Each row below holds a small network's activations on one record, seen along a few directions.
Here are examples, each followed by its value of one field, Dunav.
The largest differences between rows may come from other fields.
(in the rows, 500 means zero)
Strong random noise was added to every row along 17 fixed directions; ignore it. To show where, here is one row again and again, with new noise each time:
[447 491 503 426 427 516 619 387 407 676 469 584 614 323 570 564 519 328
 374 442 543 533 593 482 558 711 568 790 453 385 678 495 585]
[546 578 523 439 428 552 571 553 555 560 473 462 495 438 524 572 533 511
 552 481 335 534 502 617 482 587 567 615 379 526 503 578 452]
[601 583 466 490 533 563 414 581 615 340 439 577 492 459 324 511 430 645
 555 464 396 601 433 507 541 470 533 399 461 523 550 544 414]
[267 229 623 472 504 489 630 425 618 548 688 498 485 501 528 508 583 440
 454 610 427 438 532 400 330 520 427 507 561 544 439 480 565]
[532 633 534 644 613 591 491 441 588 446 535 485 588 595 558 380 585 608
 564 554 477 552 449 505 442 435 593 457 587 519 519 549 474]
[413 368 488 689 477 466 530 525 488 561 666 308 530 644 653 415 529 434
 296 558 349 284 528 518 370 708 441 637 671 599 294 536 431]
[450 393 594 351 399 421 389 376 353 464 411 538 489 451 577 529 275 414
 593 495 643 542 659 418 534 533 506 454 466 337 639 426 561]
[341 571 454 452 452 615 492 363 498 533 393 549 276 499 757 542 487 566
 484 419 545 512 564 494 447 548 552 675 365 618 709 436 624]
[435 474 472 493 569 383 725 552 670 480 478 419 414 594 320 500 433 592
 499 513 488 384 426 572 312 487 321 385 603 555 296 361 378]
[634 626 432 449 511 509 422 386 473 497 361 570 532 518 415 455 377 456
 584 481 377 504 494 559 638 494 458 515 406 349 651 592 417]
[254 518 449 368 542 521 522 247 527 462 435 742 432 355 564 439 490 544
 489 414 443 753 683 488 512 380 630 562 389 480 669 429 710]
[345 274 368 445 574 587 603 384 480 562 499 650 365 350 411 517 486 399
 390 615 657 342 556 490 353 360 431 519 561 635 534 634 447]
[455 396 511 417 520 610 697 311 542 595 675 498 280 504 570 401 466 336
 410 843 636 405 394 454 517 394 514 353 465 568 571 498 480]
[536 483 574 488 574 519 553 370 449 537 581 606 667 410 469 411 509 344
 512 662 641 616 551 535 541 445 608 431 603 348 499 487 550]
[517 413 623 456 467 438 729 424 388 661 577 424 669 469 517 398 606 363
 577 651 568 464 539 350 544 362 519 405 551 333 557 612 474]
[417 229 514 489 424 535 335 508 419 575 653 564 595 450 634 521 729 294
 445 616 446 290 683 492 398 485 408 605 488 667 469 642 483]
[622 523 539 321 412 526 548 644 603 475 476 529 447 444 328 572 593 536
 743 576 268 539 504 611 513 271 439 367 289 566 411 689 382]
[594 628 513 543 513 445 428 366 533 353 531 306 517 677 622 263 338 615
 578 671 501 401 497 459 430 401 608 239 509 565 557 555 228]
[553 509 531 466 547 483 438 463 420 583 503 470 645 428 685 447 590 419
 493 563 722 445 525 530 491 598 660 361 525 480 710 244 463]

[438 553 658 463 348 293 540 507 566 378 608 409 585 681 574 438 531 539
 549 530 551 519 634 429 391 438 347 490 500 567 248 365 522] => l13
[694 645 521 223 384 496 415 505 637 424 622 625 386 474 447 524 518 387
 510 763 661 523 391 585 658 397 432 302 161 676 511 259 423] => l10
[355 262 353 460 603 222 243 526 459 496 335 408 448 551 444 577 254 492
 447 294 543 183 549 564 327 661 331 382 586 536 493 237 371] => l6
[586 643 511 460 330 541 696 458 369 401 320 451 451 526 553 378 429 715
 590 462 532 561 574 306 555 400 485 453 450 400 682 552 416] => l15
[396 569 485 472 590 547 657 239 469 462 359 535 447 497 580 392 419 625
 598 568 833 472 571 432 289 300 541 400 585 506 680 484 425] => l12
[587 394 393 445 426 569 331 396 336 355 395 575 433 477 562 387 343 486
 472 555 471 393 637 451 542 555 465 368 500 444 744 505 361] => l4
[637 652 487 323 311 434 499 602 578 221 333 605 356 508 302 586 231 639
 543 435 562 592 570 523 516 605 319 432 386 518 463 286 412] => l6
[533 499 637 541 493 522 338 495 595 260 545 612 650 511 441 506 460 563
 597 516 467 655 645 543 377 574 537 490 595 473 401 513 510] => l16
[493 495 451 350 488 450 565 366 410 562 365 459 359 444 492 497 264 442
 586 513 476 497 555 593 519 447 565 429 411 388 576 568 444] => l1
[612 526 469 489 505 594 498 457 561 475 481 640 580 544 439 477 687 478
 550 595 505 348 514 529 438 453 273 505 478 566 594 498 370] => l11
[461 349 513 549 626 665 432 412 578 538 667 586 632 321 545 511 568 393
 376 636 438 510 489 645 361 694 737 557 587 550 560 545 452] => l7
[535 737 445 531 584 516 530 366 784 422 576 523 437 574 309 507 290 554
 354 535 505 571 223 452 571 566 522 631 389 574 523 555 435] => l10
[383 357 453 495 559 429 194 449 340 528 585 416 457 449 755 418 416 373
 430 522 513 524 611 606 554 498 774 343 504 541 500 405 589] => l2
[361 421 420 605 640 487 559 555 405 640 503 502 499 421 451 495 561 497
 458 383 396 619 486 538 569 350 622 558 603 433 341 650 680] => l14
[452 193 558 641 684 542 368 512 486 407 605 521 742 488 506 343 684 532
 648 602 256 468 669 652 242 423 544 222 801 417 352 539 411] => l4
[628 453 570 318 320 449 448 630 484 551 491 371 385 621 657 552 598 425
 615 571 391 291 491 544 549 611 310 316 293 530 621 242 411] => l1
[472 499 517 415 340 546 730 382 489 400 519 619 483 418 391 396 391 532
 426 549 266 702 633 429 583 481 450 606 457 359 443 646 519] => l13
[427 305 507 424 423 462 434 569 432 600 473 455 422 568 582 571 659 461
 590 482 469 258 525 422 453 391 266 484 397 586 541 499 493] => l15
[504 561 624 426 364 421 575 471 599 455 606 335 528 557 625 453 460 524
 528 556 287 541 573 533 428 659 603 505 398 514 464 489 415] => l12
[531 654 483 527 430 467 450 511 527 364 491 557 376 725 533 446 522 523
 565 539 505 533 607 624 482 376 294 476 494 595 244 386 567] => l7
[563 438 553 524 438 533 530 559 467 555 498 334 416 572 538 562 386 459
 565 579 472 357 450 537 444 584 455 505 523 482 433 627 399] => l9
[496 485 538 481 517 404 432 452 561 508 583 447 682 459 428 489 462 482
 465 504 465 477 456 413 509 510 575 510 454 512 530 604 388] => l11
[500 434 507 372 281 601 761 514 347 451 335 514 355 345 602 559 380 554
 489 489 514 533 744 595 354 724 498 566 540 421 559 399 446] => l8
[302 482 530 466 662 429 239 243 623 448 602 596 589 427 569 474 403 477
 460 471 557 664 485 416 511 484 759 486 423 518 689 440 625] => l16
[477 498 446 529 419 555 536 396 394 594 539 391 353 581 692 353 500 476
 436 493 119 545 486 406 748 514 587 544 364 399 637 653 587] => l16
[647 666 517 486 424 440 636 614 413 526 392 270 423 570 635 479 421 539
 598 513 544 486 535 699 467 604 600 370 540 451 406 353 408] => l8
[443 320 654 496 524 330 622 542 517 631 659 314 668 490 452 511 503 396
 529 558 453 451 459 487 438 530 541 401 601 379 326 501 463] => l3
[371 545 410 491 411 595 778 453 461 448 333 628 374 484 555 430 671 694
 543 382 329 570 736 488 364 389 385 607 497 549 530 543 551] => l7
[546 550 385 529 504 418 495 647 331 493 395 430 405 507 489 472 426 551
 497 448 694 489 512 542 555 315 497 379 566 544 324 476 494] => l13
[524 386 485 516 429 466 592 562 501 492 546 441 518 562 432 444 564 515
 425 521 328 362 475 344 538 531 340 455 522 490 522 538 396] => l5
[592 634 468 485 426 434 709 597 400 595 396 548 599 517 475 477 756 495
 516 401 564 497 542 394 636 439 334 531 490 419 595 372 567] => l1
[578 357 678 468 425 501 315 411 531 363 703 599 661 548 551 455 519 344
 429 716 717 427 520 271 545 664 402 365 546 461 685 270 479] => l5
[476 497 431 588 512 464 469 513 465 487 386 443 434 636 481 484 406 603
 492 329 340 451 448 417 571 565 365 552 535 391 549 487 523] => l10
[468 433 470 413 519 552 576 291 405 486 416 579 557 388 598 356 449 497
 555 591 407 516 727 761 320 509 580 431 553 399 504 430 375] => l5
[260 463 487 607 630 610 430 343 700 480 619 614 483 473 482 545 522 529
 395 464 392 576 465 485 362 500 590 768 510 650 464 722 612] => l2
[492 274 462 515 486 561 291 471 321 507 397 501 518 506 661 436 560 480
 620 428 174 370 699 535 483 577 486 435 530 366 702 596 455] => l14
[449 621 571 585 463 430 377 522 527 452 489 310 434 682 726 539 424 627
 554 433 699 443 443 412 405 538 536 527 500 632 504 401 526] => l4
[479 363 555 603 465 616 597 650 385 656 608 278 358 463 626 536 514 487
 445 527 424 517 357 396 624 522 698 503 549 491 460 711 593] => l11
[389 526 543 494 497 378 697 535 382 567 441 488 548 427 483 519 493 530
 429 357 772 668 524 330 579 481 549 509 611 357 504 300 713] => l12
[481 214 559 397 505 592 514 406 491 501 634 646 455 283 347 580 297 277
 373 672 562 542 473 484 554 648 553 470 557 367 554 536 529] => l3
[523 577 496 473 571 459 663 352 483 735 526 565 726 449 449 451 682 304
 475 509 406 510 470 519 624 495 484 663 451 314 598 570 550] => l8
[325 428 327 523 437 617 614 347 314 522 427 545 267 443 660 359 430 547
 377 482 357 505 682 495 492 375 542 647 497 566 506 724 543] => l6
[389 382 442 575 424 266 238 623 507 312 639 375 537 690 625 315 612 621
 352 396 255 391 628 236 566 487 422 280 496 681 504 333 474] => l9
[632 576 489 568 498 595 506 558 408 451 491 452 651 382 634 381 605 637
 441 537 650 494 484 447 491 534 705 360 565 559 682 405 343] => l3
[278 333 444 565 696 648 517 450 530 457 453 647 390 380 481 499 554 647
 498 447 614 585 490 447 361 363 598 401 658 546 587 453 642] => l15
[361 492 533 351 452 319 735 429 625 511 586 508 644 327 410 463 518 504
 342 428 422 637 566 345 517 625 632 511 422 460 635 354 498] => l2
[528 481 442 489 486 717 421 574 523 524 412 629 263 494 510 665 535 452
 582 485 390 478 496 710 485 541 389 649 430 559 462 577 587] => l9
[690 506 480 432 497 538 545 541 340 645 428 432 492 424 522 486 432 381
 511 566 479 495 413 635 696 638 588 363 481 272 620 369 466] => l14

Which value of Dunav does each new row have?
[490 709 489 614 476 392 336 578 448 447 557 609 710 600 585 454 773 464
 435 380 644 615 639 435 600 392 449 660 522 611 370 410 713] => l2
[463 545 497 393 365 455 810 512 324 783 479 251 313 528 746 454 565 459
 582 555 389 472 522 603 569 345 577 499 326 474 388 562 523] => l10
[466 541 413 522 560 708 622 422 618 477 482 649 412 468 496 447 664 577
 518 555 323 534 527 669 376 410 468 571 488 596 472 589 483] => l13
[541 712 232 588 553 529 589 383 279 528 421 582 462 413 488 248 444 500
 295 455 489 678 528 443 819 303 714 526 505 425 575 672 569] => l15
[607 622 419 413 505 420 195 471 600 426 434 593 613 495 438 549 466 442
 542 406 287 473 566 728 529 641 478 561 324 549 544 459 378] => l11
[692 654 558 357 318 535 620 557 579 612 515 493 546 480 462 640 632 350
 615 595 391 418 519 666 470 556 393 711 273 577 441 685 371] => l4
[575 350 458 325 435 460 329 782 549 477 607 576 478 306 403 635 650 433
 377 540 628 443 424 467 607 520 512 272 336 736 563 233 463] => l6
[490 362 597 428 380 436 383 616 420 439 705 542 592 356 551 533 539 366
 357 579 637 617 602 353 623 562 638 431 489 556 484 401 612] => l14
[482 396 484 487 407 475 567 590 464 373 610 515 476 465 456 408 531 539
 404 603 510 517 621 460 465 397 462 364 566 630 302 489 457] => l11
[432 382 737 530 471 454 550 535 490 382 469 387 557 576 508 522 351 659
 699 453 469 627 552 431 351 553 507 391 673 281 377 437 553] => l5
[430 496 437 618 506 396 607 269 479 606 581 356 780 477 564 345 424 415
 255 453 231 390 570 438 464 785 616 772 576 401 592 702 321] => l11
[572 541 458 518 448 619 498 338 450 425 513 551 381 473 490 432 202 433
 352 606 517 559 464 438 640 650 581 587 505 403 613 615 482] => l6
[543 394 412 487 512 697 382 550 364 618 467 602 326 437 648 543 681 370
 459 535 543 420 466 528 652 522 486 470 424 537 734 428 628] => l2
[386 650 603 583 558 424 558 349 585 473 439 590 754 525 405 544 469 555
 602 351 570 650 594 425 363 465 494 808 590 394 438 683 584] => l6
[688 575 540 648 650 721 551 482 442 603 541 508 574 445 482 453 517 405
 539 634 540 632 335 614 649 536 709 465 651 303 535 634 557] => l11
[494 433 365 618 640 651 603 378 527 413 441 572 437 551 400 319 490 654
 478 556 321 386 450 464 421 386 376 377 632 471 588 618 331] => l3
